These are the activations of a small network on made-up records, seen along a few directions, one row for each record.
After each row come some of the record's fields: G, N, M, Y, Z, K, C.
Not every record has every field; a missing one is left out.
The largest differences between rows may come from other fields.
In the rows, 500 means zero.
Strong random noise was added to every row along 2 fixed directions; ignore it. To show where, here is one row again and again, with new noise each time:
[493 734 567 586 515 429 218 349 667 670 694 599 524 513]
[507 741 545 606 507 401 197 303 672 773 743 619 554 512]
[479 700 594 478 471 470 303 476 608 490 546 611 481 465]
[517 753 529 643 515 378 166 250 690 863 802 624 578 524]

[532 685 593 416 644 573 569 493 593 354 523 289 461 571]  {M: m1, Y: y1, Z: z2, K: k2, C: c2}
[656 682 476 193 339 414 612 519 382 608 322 658 577 356]  {M: m2, Y: y1}
[500 259 398 375 343 513 664 654 304 393 271 626 484 414]  {G: g3, N: n1, Y: y1}
[429 590 603 404 523 573 495 673 581 186 317 517 442 455]  {G: g2, N: n1, Y: y2, Z: z1, K: k2, C: c2}
[548 726 620 410 560 496 520 502 597 439 446 377 528 516]  {M: m1, Y: y1, Z: z1, K: k1, C: c2}
[600 756 532 286 442 389 496 478 548 671 411 687 571 342]  {M: m2, Y: y1, Z: z1, K: k1, C: c2}
[485 387 308 825 607 509 660 239 452 917 825 280 592 681]  {M: m2, Y: y2, Z: z1, K: k1, C: c2}
[512 579 490 364 407 485 612 500 438 472 401 538 501 431]  {G: g3, N: n2, Y: y2}
[505 555 570 415 465 427 397 550 508 456 409 645 453 394]  {G: g3, N: n2, Y: y1, Z: z1, K: k1, C: c1}
[428 426 467 665 523 566 460 495 509 408 582 401 439 614]  {G: g2, N: n2, Y: y2, Z: z2, K: k1, C: c1}
[537 523 517 410 388 372 262 524 513 552 374 823 508 338]  {G: g3, N: n2, Y: y1, Z: z1, K: k1, C: c1}
[550 721 574 347 424 498 605 426 493 641 535 502 521 421]  {G: g1, N: n2, Y: y2, Z: z1, K: k2, C: c1}
[451 525 462 695 587 432 237 306 613 638 743 568 502 598]  {G: g3, N: n2}
[513 459 495 522 441 450 372 557 520 491 394 698 499 416]  {G: g2, N: n1, Y: y1, Z: z1, K: k1, C: c1}
[476 516 520 663 685 596 496 457 585 269 532 335 430 653]  {G: g3, N: n1, Y: y1}
[565 425 396 296 292 359 546 555 343 715 342 794 578 325]  {G: g3, N: n1, Y: y1}
[403 902 778 721 779 542  69 384 882 165 645 428 346 646]  {G: g1, N: n2, Y: y2, Z: z1, K: k1, C: c1}
[406 449 475 614 523 588 713 504 439 472 568 263 509 615]  {G: g1, N: n1, Y: y2, Z: z1, K: k1, C: c2}
[543 570 507 733 712 543 387 350 635 571 734 299 527 704]  {M: m2, Y: y1, Z: z2, K: k1, C: c2}
[485 248 467 486 383 461 370 660 437 410 319 726 481 378]  {G: g2, N: n2, Y: y1, Z: z1, K: k1, C: c2}
[417 181 443 726 605 663 649 623 436 247 487 256 427 675]  {G: g2, N: n1, Y: y1, Z: z2, K: k1, C: c2}
[481 371 489 462 443 469 501 621 405 520 449 614 497 452]  {G: g1, N: n1, Y: y1, Z: z2, K: k1, C: c2}
[495 477 517 690 600 474 268 465 605 509 616 507 485 580]  {G: g2, N: n2, Y: y1, Z: z2, K: k1, C: c2}
[445 311 414 492 382 507 603 620 418 547 428 554 528 449]  {G: g2, N: n1, Y: y2, Z: z1, K: k2, C: c2}
[568 536 461 656 536 358 274 370 598 845 633 653 610 496]  {G: g3, N: n1, Y: y1, Z: z1, K: k1, C: c2}
[392 288 531 765 679 620 396 551 614 232 541 334 402 661]  {G: g2, N: n1, Y: y1, Z: z1, K: k2, C: c2}
[497 502 631 286 488 666 708 733 422  79 286 358 392 482]  {G: g1, N: n2, Y: y1, Z: z2, K: k2, C: c2}
[433 699 653 793 797 544 239 384 787 286 681 267 390 748]  {M: m1, Y: y2, Z: z1, K: k1, C: c2}
[476 523 551 293 415 515 548 648 432 197 312 584 401 458]  {M: m1}
[512 256 387 478 355 508 560 566 334 479 389 576 501 453]  {G: g2, N: n2, Y: y1}
[471 506 507 362 449 594 750 613 418 262 341 351 434 530]  {M: m1, Y: y2}
[470 525 591 500 582 471 300 523 616 351 497 542 445 482]  {G: g3, N: n2, Y: y1, Z: z1, K: k2, C: c2}
[443 360 521 654 526 541 465 514 477 469 535 469 446 559]  {G: g1, N: n1, Y: y1, Z: z1, K: k1, C: c1}
[550 749 580 464 509 453 410 377 589 550 555 497 511 514]  {G: g1, N: n2, Y: y1}
[436 452 527 475 449 479 472 623 480 320 328 607 438 417]  {G: g3, N: n1, Y: y2, Z: z1, K: k1, C: c1}
[550 599 459 685 621 468 480 268 594 817 762 364 590 605]  {M: m1, Y: y1, Z: z1, K: k1, C: c2}
[524 570 546 581 539 476 454 465 538 592 565 472 537 533]  {G: g1, N: n1, Y: y1, Z: z1, K: k1, C: c2}
[410 393 525 866 712 619 433 418 589 379 712 268 444 716]  {G: g1, N: n1, Y: y1, Z: z1, K: k1, C: c2}
[526 603 537 244 373 511 647 589 407 411 329 531 515 344]  {M: m1, Y: y1, Z: z1, K: k1, C: c1}
[481 596 589 331 587 622 611 591 502 172 331 431 404 471]  {M: m2, Y: y1, Z: z1, K: k2, C: c2}
[416 408 513 443 448 577 578 634 401 247 418 533 424 503]  {G: g1, N: n1}
[486 461 501 663 533 401 167 426 645 618 627 652 539 485]  {G: g2, N: n2, Y: y1, Z: z1, K: k1, C: c2}
[539 283 335 377 396 508 744 517 279 703 476 539 559 422]  {M: m2, Y: y1, Z: z2, K: k2, C: c2}
[454 521 622 423 593 661 632 690 500  21 310 309 387 523]  {M: m1, Y: y1, Z: z1, K: k1, C: c2}
[559 488 395 603 513 481 481 340 494 781 668 510 557 566]  {M: m2, Y: y1, Z: z2, K: k1, C: c1}
[464 161 466 600 467 579 511 679 376 282 352 494 435 505]  {G: g2, N: n2, Y: y1, Z: z1, K: k1, C: c2}

Which values does each new row have?
[472 332 398 547 376 510 709 546 324 675 516 475 557 496]  {G: g1, N: n1, Y: y2, Z: z1, K: k1, C: c2}
[418 250 546 581 499 608 494 685 422 146 330 464 349 527]  {G: g2, N: n2, Y: y1, Z: z1, K: k1, C: c1}
[506 664 618 409 569 580 550 545 594 216 400 348 429 556]  {M: m1, Y: y1}
[566 718 448 355 464 521 808 376 428 663 525 403 561 477]  {M: m2, Y: y2}
[552 691 567 448 596 547 616 497 533 434 458 381 485 524]  {M: m2, Y: y1, Z: z1, K: k1, C: c2}
[431 171 436 820 625 626 495 509 462 360 623 262 439 714]  {G: g2, N: n2, Y: y1, Z: z2, K: k1, C: c2}
[440 278 405 574 428 572 749 645 354 453 401 416 493 525]  {G: g2, N: n1, Y: y2, Z: z1, K: k1, C: c2}
[394 530 588 660 687 587 375 505 686 224 554 359 418 618]  {G: g2, N: n1, Y: y2, Z: z1, K: k2, C: c2}
[463 620 609 470 524 502 388 525 586 319 423 507 441 473]  {G: g3, N: n2, Y: y1, Z: z1, K: k1, C: c1}
[481 501 589 473 533 532 463 605 508 287 463 505 420 489]  {G: g1, N: n2, Y: y1, Z: z2, K: k1, C: c2}
[503 268 380 828 576 447 356 361 522 794 699 528 567 605]  {G: g3, N: n1, Y: y1, Z: z1, K: k1, C: c2}
[505 381 554 501 637 653 500 642 505 141 403 349 391 600]  {M: m2, Y: y1, Z: z2, K: k2, C: c2}
[455 647 683 521 596 544 381 586 613 231 422 469 394 524]  {G: g1, N: n1, Y: y1, Z: z1, K: k1, C: c1}
[532 725 535 293 420 440 537 496 490 522 419 662 502 352]  {M: m2, Y: y2, Z: z1, K: k1, C: c1}
[460 391 506 632 585 539 510 519 476 486 592 375 491 613]  {G: g1, N: n1, Y: y1, Z: z2, K: k1, C: c2}
[561 423 414 615 492 379 411 413 493 825 619 639 599 466]  {G: g3, N: n1, Y: y1, Z: z1, K: k1, C: c2}
[452 412 519 627 510 486 367 485 493 539 545 587 459 498]  {G: g1, N: n1, Y: y1, Z: z1, K: k1, C: c1}
[401 282 539 682 636 634 465 665 522  79 393 435 374 585]  {G: g3, N: n1, Y: y1, Z: z1, K: k1, C: c2}
[499 388 477 544 609 637 633 527 478 389 533 299 447 635]  {M: m2, Y: y1, Z: z2, K: k2, C: c2}
[556 727 639 480 659 521 381 451 702 452 583 341 486 596]  {M: m1, Y: y1, Z: z2, K: k2, C: c2}
[550 598 542 402 528 524 638 545 470 420 406 418 495 477]  {M: m1, Y: y1, Z: z1, K: k1, C: c2}
[546 622 583 180 412 517 704 657 408 152 228 474 406 428]  {M: m1, Y: y1}
[461 613 455 522 592 623 785 415 473 415 560 219 452 643]  {M: m2, Y: y2}
